Each row below holds a small network's activations on one input, seen along a few directions.
Each table varies a few parts of the input and shows all the possible inputs, shuffled.
A made-up example of a description, with smaller parts first: one of 5 places around a ring, together with either a single point or (one of 2 separate values, together with one of 4 places along a line) or one of 9 places along a line.
Shared parts are said once, and a part with two or three values counts as separate values.
In the rows, 128 means zero.

Table:
row 1: [136  77 176 166 141 121 133  86 142 122 145 156 118  96 138 165]
row 2: [115  78 148 142 131  91 124  87 127 118 145 132 114 102 117 172]
row 3: [136 101 128 128 127  73 147  78 119 119 136 137 132  85 114 170]
row 4: [ 94 170 161 156 142  97 105 128  71 131 155 135 129 102 137 107]
row 5: [156  79 118 108 121 150 141  84 117 138  77 109 132 132 109 145]
row 6: [141 134 124 124 109 105 110 167 156 102 182 115 101 121 157 149]
row 7: [112 156 135 119 127 156 108 146  81 159  88 138 137 146 113 102]
row 8: [149 128 124 151 119 134 112 160 154 102 190 128 104 122 170 154]
row 9: [100 191 137 163 129  64 129 127  77 124 144 142 147 110 109 104]
row 10: [157  61 155 127 124 178 151  99 143 134  86 140 142 138 120 136]
row 11: [ 76 153 166 149 145 100 106 155  83 133 160 152 119 114 116 123]
row 12: [ 94 173 146 142 126  88 143 153  75 138 145 155 131  87 128 135]
row 13: [123  70 171 147 138 120 133  76 144 130 155 157  93  99 140 149]
row 14: [181 144  79  73 108 136 117 163 157 122 112 116 146 145 125 111]
row 15: [166 140  87 101 117 162 129 157 149 104  97  98 112 137 152 124]
row 16: [139 100 144 137 147  89 112  61 113 119 145 125 117 106 111 157]
row 17: [121 129 117 138 126 140 121 140 159  86 182 133  78 117 173 140]
row 18: [162 119 101  86 114 151 102 172 160 116 126 108 128 167 128 110]
row 19: [113 179 111 130 105 121 124 134  92 145  76 137 169 147  97  85]
row 20: [157 127 146 142 132  56 144  68 135 116 126 138 132 106  87 139]
row 21: [ 86 118 136 135 121 181 128 154  91 165 107 157 114 151 138 102]
row 22: [150 179  93 138 107  82 144 143 153  79 147 115 109 111 138 148]
row 23: [145 115  93  98 131 183 114 145 162 101 126 126 105 165 146 101]
row 24: [161 157 106 109 105  87 131 159 148 104 173 121 118 104 154 150]
row 25: [ 65 177 144 151 216 117 155 114 217 178 187  51 153 140 150 119]
row 26: [156  93 108  84 123 129 140  82 126 129  78 127 163 131  80 132]
row 27: [171 107  96 121 112 182 121 174 157 121 129 117 124 158 157 126]
row 28: [171 107 120 113  97 124 167  89 145 137  56 122 150 128  82 125]
row 29: [136  68 131  96 129 143 124  92 129 125  92 120 146 154  85 132]
row 30: [ 79 141 166 190 137 128 120 148  82 129 162 153 131  99 158 124]
row 31: [130  49 123 113 124 175 142  83 130 140 102 135 119 148 119 135]
row 32: [ 82 166 123 112 204 166 162 125 219 196 119  47 174 191 137 108]
row 33: [184 158  68  97  97 128 119 156 161 122 102 108 141 159 107 107]
row 34: [ 99 125 141 153 125 182 128 166  87 155  98 155 138 147 136 118]
row 35: [ 89 130 142 129 113 145 123 162  89 144  94 130 145 141 135  97]
row 36: [112 164 122 103 120 136 125 152  87 154  83 153 159 136 102 103]
row 37: [ 72 139 161 159 153 127 109 138  83 142 176 168  99 118 133 112]
row 38: [145 160 116 131 120 116 121 142 147  86 159 109  93 104 165 151]
Question: What is each input in this table made of?
Answer: one of 2 separate values, together with either a single point or (one of 3 separate values, together with one of 6 places along a line)
Question: The inputs of row 34 and row 30 match in every part but the choice among 2 separate values. If row 35 is changed in the same way as row 34 into row 30, which row does it become?
Answer: row 11
Question: Which other rows does row 24 become when the choice among 3 separate values takes its other values? List them by row number.
Answer: row 3, row 12
Question: Which other rows does row 15 become when the place on the line of 6 takes its other values? List them by row number.
Answer: row 14, row 18, row 23, row 27, row 33

Table:
row 39: [145  90 119 119  89 153 122 109  74 132  56 152 130 143  90 113]
row 40: [135 128  83  87 140 187 139 154 212 139 113  70 139 182 158 105]
row 41: [116 144 151 173 162  70 120 117 163 109 224 113  94 100 147 175]
row 42: [127 190 114 139 109 124 128 201 118 106 162 139 113 105 178 122]
row 43: [126 161  93  97 106 161 114 164  90 131  65 136 128 168  97  76]
row 44: [108 124 162 163  96 102 138 124  52 144 109 176 142  94 120 127]
row 45: [ 39 183 161 169 177 115 107 149  88 168 171 127 141 128 134 110]
row 46: [161 149  73  97 101 166 110 194 145  90 117 118 129 158 148 111]
row 47: [172  97  87  92 141 142 153  92 229 107 113  68 127 154 128 145]
row 48: [136  69 135 110 143 177 148  85 143 179  63 102 181 166  98 123]
row 49: [198 119  74 101  98 120 119 127 162  62 121 118 117 131 122 152]
row 50: [ 96  90 194 163 163  79 117  85 116 138 200 151 110  89 119 170]
row 51: [ 56 109 189 190 162 104 125 103  76 167 169 153 144 109 121 147]
row 52: [ 90 198 137 141 114 114 127 176  67 143 113 155 139 115 129  94]
row 53: [180  70 118  91  93 130 115  85 110  97  87 150 104 120  96 139]
row 54: [138  99 153 129  99  75 126 102  83 117 142 164  97  74 116 157]
row 55: [119 145 111  95 150 188 147 127 162 179  72  94 174 187 114  72]
row 56: [171  55 142  89 146 155 152  59 186 140  84 112 147 140 108 137]
row 57: [166 157 114 144 104  72 137 138 137  84 169 143  99  81 149 160]
row 58: [ 80 183 149 173 167 127 117 168 145 130 211 120 105 119 189 127]
Question: What is each input in this table made of?
Answer: one of 4 places along a line, together with one of 5 places around a ring
Question: A walk changes only the place on the line of 4. It starts at row 50 and steps to row 54. List the rest of the walk in order.
Answer: row 53, row 56

Table:
row 59: [141  63 168 153 138 107 130  61 135 115 161 154 101  95 124 167]
row 60: [205  74  77  64  77 170 156  97 147 127   8 109 165 162  88 115]
row 61: [100 118 147 117 152 171 124 128 122 171 102 124 157 159 119  95]
row 62: [224  55  92  72 109 145 162  46 202 109  45 100 155 150  82 142]
row 63: [133 145  96 118 136 154 130 166 186 113 161  91 111 146 175 130]
row 64: [159 122  93  61 131 187 150 115 166 169  20  85 195 192  86  78]
row 65: [123 145 100 123 126 169 103 169 128 110 128 125 121 162 141 106]
row 66: [ 85 185 130 163 150  91 115 181 135 113 220 112  92 105 176 152]
row 67: [ 56 156 185 165 162 112 118 136  77 174 159 151 139 113 129 112]
row 68: [127 114 113 101 136 182 147 114 147 170  58 102 172 177 107  92]
row 69: [ 94 109 166 164 113  90 116 123  49 129 153 172 104  85 123 154]
row 70: [167  68 102  90  92 162 133 109 119 125  55 126 142 151  99 128]
row 71: [118  92 180 172 143  63 123  69 107 114 186 159  95  74 116 180]
row 72: [148  72 138 107 103 153 120 117 100 128  94 153 129 129 116 127]
row 73: [108 156 118 144 145 133 122 172 163 115 195 107  98 125 185 139]
row 74: [166  51 145 127 130 128 137  57 159 113 126 138 116 117 114 158]
row 75: [112  81 152 144 111 128 114 120  71 127 130 162 109 110 124 146]
row 76: [116 130 188 188 136  21 141  66  97 119 192 167 100  46 113 182]
row 77: [ 86 226 144 167 147  47 122 185 123 118 229 123 102  77 169 150]
row 78: [192 154  56  56 105 186 128 158 177 110  44  93 164 190 111  78]
row 79: [ 79 222 143 186 128  67 116 175  72 119 190 160 110  87 147 125]
row 80: [ 87 183 139 173 133 116 106 174  89 117 181 156 104 111 158 118]
row 81: [182 147  41  60 119 167 145 158 223 107  85  50 146 182 137 116]
row 82: [161 144  69  90 126 164 142 160 209 112 121  73 129 163 159 121]
row 83: [198  53 126  87 124 138 138  59 180 110  89 123 138 136  95 144]
row 84: [160 146  75  96 111 182 125 158 158 112  82 110 141 175 131  92]
row 85: [ 71 126 163 156 155 150 127 125 101 173 133 137 140 137 133 110]
row 86: [ 95 150 181 168 111  45 124 127  36 134 162 184 114  56 116 150]
row 87: [ 48 195 190 178 158  63 128 138  60 176 167 154 145  89 118 118]
row 88: [ 98 157 122 150 134 147  96 175 104 111 163 141 107 140 151 115]
Question: What is each input in this table made of?
Answer: one of 5 places along a line, together with one of 6 places along a line
Question: The inputs of row 73 and row 77 match in every part but the place on the line of 6. If row 88 is changed in the same way as row 73 into row 77, which row does it become?
Answer: row 79
Question: Which other rows does row 60 become when the place on the line of 5 takes its other values? List them by row number.
Answer: row 62, row 64, row 78, row 81
Question: A walk changes only the place on the line of 5. It starts at row 71 and steps to row 69. List the rest of the walk in order.
Answer: row 67, row 80, row 66

Table:
row 89: [199  89 129 109  81  73 122  93  96  74 110 173 112  78  94 165]
row 90: [ 44 189 151 167 163 149 111 166  68 173 137 141 149 147 128  89]
row 91: [140 169  83  93 161 174 161 154 233 145 147  78 137 161 161 110]
row 92: [114 144  93  90 151 199 122 153 166 148  75  89 172 201 120  74]
row 93: [ 83 119 186 185 173  89 128  98 145 135 226 142  97  86 162 163]
row 94: [ 91  84 209 166 148  65 125  58  87 160 150 151 129  93  90 154]
row 95: [ 52 206 133 185 175 118 148 166 134 150 195 122 123 109 175 129]
row 96: [179  42 150  96 139 126 133  39 178 143  85  88 150 148  87 150]
row 97: [143  75 121  87 121 197 153  92 132 171  32 121 168 165 102  94]
row 98: [145 183  84 122  75 130  91 209  79  84  94 134 128 152 126  96]
row 99: [179 118 108 122  99  86 109 137 145  48 183 139  68  86 151 179]
row 100: [165 112 106 112  50 130 123 153  48 101  59 178 138 114 105 121]
row 101: [ 64 117 172 159 132 140 143 108  38 196 102 181 145 114 104 104]
row 102: [169  77 121 111 165 150 142  84 237 120 167  84 110 145 148 159]
row 103: [153 197  75 115  87  92 108 210 133  73 158  98  95 122 166 135]
Question: The inputs of row 94 and row 90 match in every part but one. If row 89 is changed in the same way as row 94 into row 90, which row does it become?
Answer: row 98
Question: What is each input in this table made of?
Answer: one of 3 separate values, together with one of 5 places around a ring
Question: Which other rows does row 93 become when the choice among 3 separate values takes its other values? List them by row number.
Answer: row 99, row 102
Question: Which other rows does row 91 become when the place on the ring of 5 takes its other values? List them by row number.
Answer: row 92, row 96, row 97, row 102
